These are the activations of a small neural network, seen along a few directions. Each row is one input.
In each table, some parts of the input vary, and every possible input appears once, in random order.
Descriptions start from the smaller parts, as in this example, which fits no table here: one of 8 places around a ring, together with either a single point or (one of 2 separate values, together with one of 4 places along a line) or one of 11 places around a ring.
Shared parts are said once, and a part with two or three values counts as separate values.
In the rows, zero is written as 128.

Other details of the inputs vary at random and push rows far along three fixed directions, the same in every table; ignore that.

A family of inputs:
r1: [141 116 140 135 142 102 151 119 133 128 143 144 129]
r2: [140 111 141 141 147  99 160 118 130 126 153 150 136]
r3: [197  62  91 136 202  73 132 149 128 160 159 136 112]
r4: [ 75 164 155 146 144 167 135  91 136 130 133  93 136]
r5: [194  98  93 106 130 101 107 167 118 144 125 150 118]
r6: [116 128 107 139 188 144 134 124 132 122 151 127 126]
r7: [130 107 168 151 124 110 145 109 132 129 134 124 132]
r8: [101 149 102 119 131 167 105 143 122 106 120 127 137]
r9: [169 113  88 107 107 110 111 160 125 140 118 140 127]
r10: [143 134 130 115  91 108 125 140 122 115 116 152 133]
r11: [ 93 146 128 140 177 162 137 109 131 128 144 111 131]
r12: [121 146 136 122  76 124 125 130 127 105 116 140 144]
r13: [142 120 127 109  82 125 124 143 128 138 106 134 120]
r14: [123 128 153 143 124 107 162 106 138 122 146 139 137]
r15: [156 107 142 131 131 106 153 119 136 155 138 132 120]
r16: [115 124 116 141 188 144 134 119 133 128 149 122 124]
r17: [115 140 169 144 109 116 149  97 139 128 133 120 135]
r18: [134 123  75 104 154 145  97 161 120 145 116 114 107]
r19: [165 119 115 110 123 101 110 154 110 123 117 148 116]
r20: [105 126 168 146 104 123 157 103 139 121 130 131 141]
r21: [152 113 132 138 129  98 154 115 143 156 144 127 130]
r22: [150 127 118 110 108 114 116 153 113 116 116 156 133]
r23: [110 141 156 115  61 130 121 129 123 114  96 132 125]
r24: [143 131 123 118 105 111 130 142 118 112 126 156 139]
r25: [132 120 149 142 108 103 143 108 142 150 132 106 133]
r26: [ 80 175 119 112 117 181 102 129 123 116 106 109 121]
r27: [ 75 148 141 145 157 175 131 102 135 127 132  98 127]
r28: [105 141 180 148  84 118 147  91 143 122 127 116 143]
r29: [ 96 146 117 139 160 161 143 105 148 156 142  92 122]
r30: [157 121 113 114 109 107 114 151 118 112 120 154 133]
r31: [126 124 116 146 194 142 128 119 129 129 154 118 135]
r32: [159 107 120 115 111 107 107 155 114 117 113 147 118]
r33: [118 135 135 116  72 134 116 141 122 106 104 142 141]
r34: [130 130 149 142 128 107 153 109 136 122 147 137 142]
r35: [104 147 119 138 163 149 127 109 140 155 139  82 121]
r36: [124 135  64 105 151 165  99 159 126 142 118 116 112]
r37: [168  88 133 138 142 100 143 125 138 152 143 130 123]
r38: [131 143 138 110  83 128 108 145 111 117 100 137 125]
r39: [111 140 141 116  75 133 121 132 125 112 104 138 128]
r40: [141 107 145 148 138  99 155 113 137 120 151 143 140]
r41: [122 124 164 150 119 116 145 101 132 127 138 123 141]
r42: [121 140 120 136 175 157 130 110 138 157 145  94 120]
r43: [110 147 149 113  69 133 126 130 120 114 101 137 129]
r44: [ 97 150 107 116 124 165 114 140 121 108 118 131 133]
r45: [138 104 152 139 138 109 143 123 125 131 133 136 122]
r46: [117 136 140 119  71 131 115 133 125 109 104 134 131]
r47: [136 106 140 147 117 109 154 110 151 150 141 117 134]
r48: [125 141  94 107 163 160  94 157 106 125 115 128 108]
r49: [149 112  94 141 218 128 126 134 124 127 166 135 133]
r50: [113 153  97 107 153 167  93 149 113 123 112 119 107]
r51: [127 126 166 147 114 111 140 104 135 128 131 118 131]
r52: [117 139 102 116 136 155 103 145 122 112 119 128 128]
r53: [ 95 150 106 116 129 180  90 143 115 113 109 114 127]
r54: [170 109 110 111 131 110 100 163 104 121 116 150 121]
r55: [118 126 149 138 114 111 153 105 142 153 132 106 124]
Description of these inputs: one of 5 places around a ring, together with either one of 3 separate values or (one of 2 separate values, together with one of 4 places along a line).
Question: A walk changes only the place on the ring of 5. It starts at r20 and steps to r11. List the rest of the walk in order.
Answer: r22, r31, r33
Question: A walk changes only the place on the line of 4. It starts at r45 and steps to r27. List the rest of the walk in order.
Answer: r20, r44
Question: Change only the choice among 3 separate values in r13. List by row number the other rows that result.
Answer: r18, r36
Question: Change only the place on the ring of 5 in r26. List by row number the other rows that result.
Answer: r17, r28, r39, r46
Question: Change only the choice among 2 separate values in r28. List by row number the other rows that result.
Answer: r41
